A small network was shown many inputs. Here are its activations along a few directions, one row for each input.
Each table varies a few parts of the input and shows all the possible inputs, shuffled.
Descriptions start from the smaller parts, as in this example, which fits no table here: one of 2 separate values, together with either a single point or one of 11 places along a line or (one of 5 places around a ring, together with one of 6 places along a line).
Shared parts are said once, and a part with two or three values counts as separate values.
(in the rows, 128 means zero)

Table:
r1: [164 114 150 112  64 125 204 163 129 123 114  68 142  88]
r2: [ 80 154 127 144 198 169 141  90 160 166 111  95  77 129]
r3: [ 86 135 149 158 143 115 154  77 136 175 109 128 116 162]
r4: [148 103 147 108 124 185 168 188 168 136 105  76  91  53]
r5: [ 69 161 105 165 134  80 141 144  63  66 173 162 121 147]
r6: [ 90 132 150 160 117  93 166  74 123 178 109 142 134 185]
r7: [202 107 127  84 104 136  42 103 148 140 113 163 187 143]
r8: [ 80 136 137 147 171 143 146  85 149 173 116 113  94 150]
r9: [ 69 165  89 167 172 104 133 155  78  66 180 148 104 121]
r10: [150  87 158 111  96 159 170 177 158 138 111  89 101  79]
r11: [ 61 149  94 170 189 129  97 166  97  83 173 163  58 112]
r12: [207 135 108  66 106 121  73 102 139 123 119 137 214 138]
r13: [160 120 137 112 103 154 197 178 146 123 117  55 131  62]
r14: [162  88 174 126  38 113 187 154 135 135 108 109 128 122]
r15: [201 104 115  74 134 160  36 112 154 141 121 151 167 128]
r16: [157  88 171 123  66 133 176 163 147 136 106 100 116  95]
r17: [211 138  97  69 146 148  68 112 149 122 125 122 196 115]
r18: [ 65 138 131 179 105  73 121 142  68  84 166 197 109 180]
r19: [ 93 155 125 146 147 102 182  78 120 159 109 100 143 159]
r20: [206 117 106  73 164 183  34 119 161 138 118 136 150 105]
r21: [ 63 137 125 180 133  88 109 148  78  85 167 187  92 154]
r22: [ 59 135 108 170 161 108 100 159  88  86 176 176  73 137]
r23: [ 90 163 114 146 184 133 173  86 138 154 114  81 124 138]
r24: [199 110 128  84  74 118  53  98 142 139 111 174 205 167]
The inputs of r6 and r18 match in every part but one. If r2 is changed in the same way as r6 into r18, which row does it become?
> r11
Describe the family of inputs behind these rows.
> one of 4 separate values, together with one of 6 places around a ring

Table:
r25: [156 114 139 122  86 116 130 150 120 114 127 136 145 119]
r26: [154 114 145 127  74 105 134 144 120 113 126 137 151 125]
r27: [148 130 121 116 125 114  91  92 122 135 129 152 159 164]
r28: [140 120 139 120 147 164 145 128 160 148 112  82  99  95]
r29: [ 32 160 119 185 137  99 159 164  75  64 175 152  63 142]
r30: [157 113 134 117  97 127 125 155 122 113 129 134 139 112]
r31: [ 26 158 119 201 175  93 210 133  84 118 155 110  71 131]
r32: [136 122 144 122 127 152 162 125 151 154 105  92 116 113]
r33: [156 110 122 108 120 142 114 164 131 112 136 127 129  98]
r34: [148 135 116 113 136 124  86  97 125 133 128 151 157 155]
r35: [ 21 151 115 199 181  93 106 115  85 115 163 196  74 174]
r36: [143 148  98 106 169 146  68 111 144 124 129 141 152 125]
r37: [145 144 105 108 159 141  75 107 136 127 128 145 154 135]
r38: [127 121 150 125 106 132 176 121 148 159 101  98 134 127]
r39: [132 122 147 124 116 143 170 123 149 157 103  95 125 120]
r40: [147 124 126 119 113 101  95  86 121 137 131 153 161 173]
r41: [155 108 116 104 131 148 107 168 138 110 141 122 124  90]
r42: [157 112 128 113 109 135 120 160 126 113 132 131 134 106]
r43: [122 120 153 125  95 120 183 118 149 160 100 100 143 133]
r44: [147 140 111 111 148 133  81 102 129 130 128 148 155 146]
r45: [139 121 141 121 137 159 154 127 155 152 108  87 107 104]
Describe the family of inputs behind these rows.
> one of 3 separate values, together with either a single point or one of 6 places along a line
The inputs of r34 and r39 match in every part but the choice among 3 separate values. If r37 is changed in the same way as r34 into r39, which row does it become?
> r45
Which other rows does r30 become when the place on the line of 6 takes its other values? List them by row number.
> r25, r26, r33, r41, r42

Table:
r46: [192  93 119  85 129 139  35 120 127 129 139 171 154 137]
r47: [ 97 127 121 150 140 120  88 142 114 111 146 178 109 139]
r48: [221 110 104  60  97 156  76 160 134 101 137 125 170 105]
r49: [109 120 154 153  84  98 190 135 109 140 116 124 130 138]
r50: [162 145  99 114 169 118  61  65 131 149 125 150 177 158]
r51: [118 119 120 135 138 125  76 139 120 116 143 179 124 138]
r52: [ 48 147 127 189 142 106 124 141  93  89 166 164  49 152]
r53: [ 96 122 155 168  91  95 205 137  95 136 123 121 111 142]
r54: [ 91 115 141 147 155 147 210 141 151 164 117  61  76  91]
r55: [149 127 112 112 117 132 118 175 120  90 141 132 143  94]
r56: [219 115 154  68 107 201 119 108 190 165  74  70 147  98]
r57: [ 62 141 124 177 141 111 111 143 100  97 157 170  72 147]
r58: [209  97 155  73  49 121 112 103 164 143 103 110 188 145]
r59: [111 136 119 143 126 118 143 177 104  80 151 126 113  93]
r60: [ 83 143 128 172 134 106 169 172  85  66 170 115  75  98]
r61: [134 153 101 125 172 117  75  73 127 145 128 154 168 161]
r62: [143 113 153 122  71 106 160 126 134 144 107 124 159 136]
r63: [186 103 154  90  57 116 129 112 156 144 103 117 181 141]
r64: [107 117 143 135 148 154 196 140 160 167 105  67  93  89]
r65: [193 117 152  82 117 191 135 118 187 167  78  74 140  94]
r66: [141 111 120 119 136 129  63 134 124 121 141 179 137 137]
r67: [ 84 165 103 145 177 114 102  84 116 135 135 155 143 169]
r68: [192 137  98 102 164 120  45  55 132 152 123 145 183 157]
r69: [169 119 149  96 126 180 151 126 183 169  82  75 131  91]
r70: [108 159 102 136 175 115  89  79 123 141 131 155 157 165]
r71: [ 27 179 109 166 181 108 143  87  93 111 155 146  85 189]
r72: [ 43 175 106 160 180 110 129  88 102 120 147 150 107 181]
r73: [195 116 107  78 105 148  91 166 131  98 137 130 163 100]
r74: [166 103 119 102 133 134  50 128 127 125 140 176 147 137]
r75: [129 132 115 128 122 125 131 176 113  86 145 130 129  93]
r76: [ 78 134 123 164 141 115  99 143 108 105 151 174  92 143]
r77: [ 87 123 157 182  98  92 221 138  82 130 133 118  91 148]
r78: [ 63 170 105 153 178 112 116  87 109 128 141 153 126 175]
r79: [171 122 109  95 111 140 105 171 127  95 139 132 154  97]
r80: [163 109 153 106  64 111 145 119 146 145 105 122 171 138]
r81: [125 117 153 138  78 102 175 131 122 143 111 125 146 136]
r82: [ 78 112 140 160 161 141 225 140 142 160 131  54  58  95]
r83: [ 96 140 123 158 130 112 156 175  94  73 160 121  95  95]
r84: [147 119 147 109 134 171 166 132 176 169  88  74 120  89]
r85: [126 119 145 122 141 162 181 137 169 168  96  71 107  88]
The inputs of r76 and r78 match in every part but one. If r57 is changed in the same way as r76 into r78, which row does it become?
> r72
The inputs of r66 and r61 match in every part but one. If r52 is changed in the same way as r66 into r61, which row does it become?
> r71
Describe the family of inputs behind these rows.
> one of 5 places along a line, together with one of 8 places along a line
Which other rows does r46 become when the place on the line of 5 takes its other values? List them by row number.
> r48, r56, r58, r68
Which other rows does r53 become when the place on the line of 8 takes its other values? List them by row number.
> r49, r58, r62, r63, r77, r80, r81

Table:
r86: [ 81 126 128 168 135  97 162 151  93 112 151 140 102 125]
r87: [175 122 130  96  88 133  89 143 129  98 131 143 156 125]
r88: [171  90 182 103  77 175 249 158 189 182  69  14 112  59]
r89: [171 124 109  92 139 146  80 130 138 120 132 133 154 117]
r90: [164 117 126 103 131 143  64 105 145 147 116 159 154 145]
r91: [166 140 113  95 140 132  80  79 149 152 110 137 186 152]
r92: [ 76 149 117 164 162 122 148 143 107 108 147 127  89 119]
r93: [ 70 134 132 165 152 118 132 115 119 133 139 145  85 152]
r94: [ 76 158 121 157 162 113 152  88 112 139 132 124 113 163]
r95: [ 75 141 130 159 115 112 160 163 102  93 147 139  95 129]
r96: [183 106 120 106 108 119  91 135 123 123 134 145 162 123]
Describe the family of inputs behind these rows.
> either a single point or (one of 2 separate values, together with one of 5 places along a line)
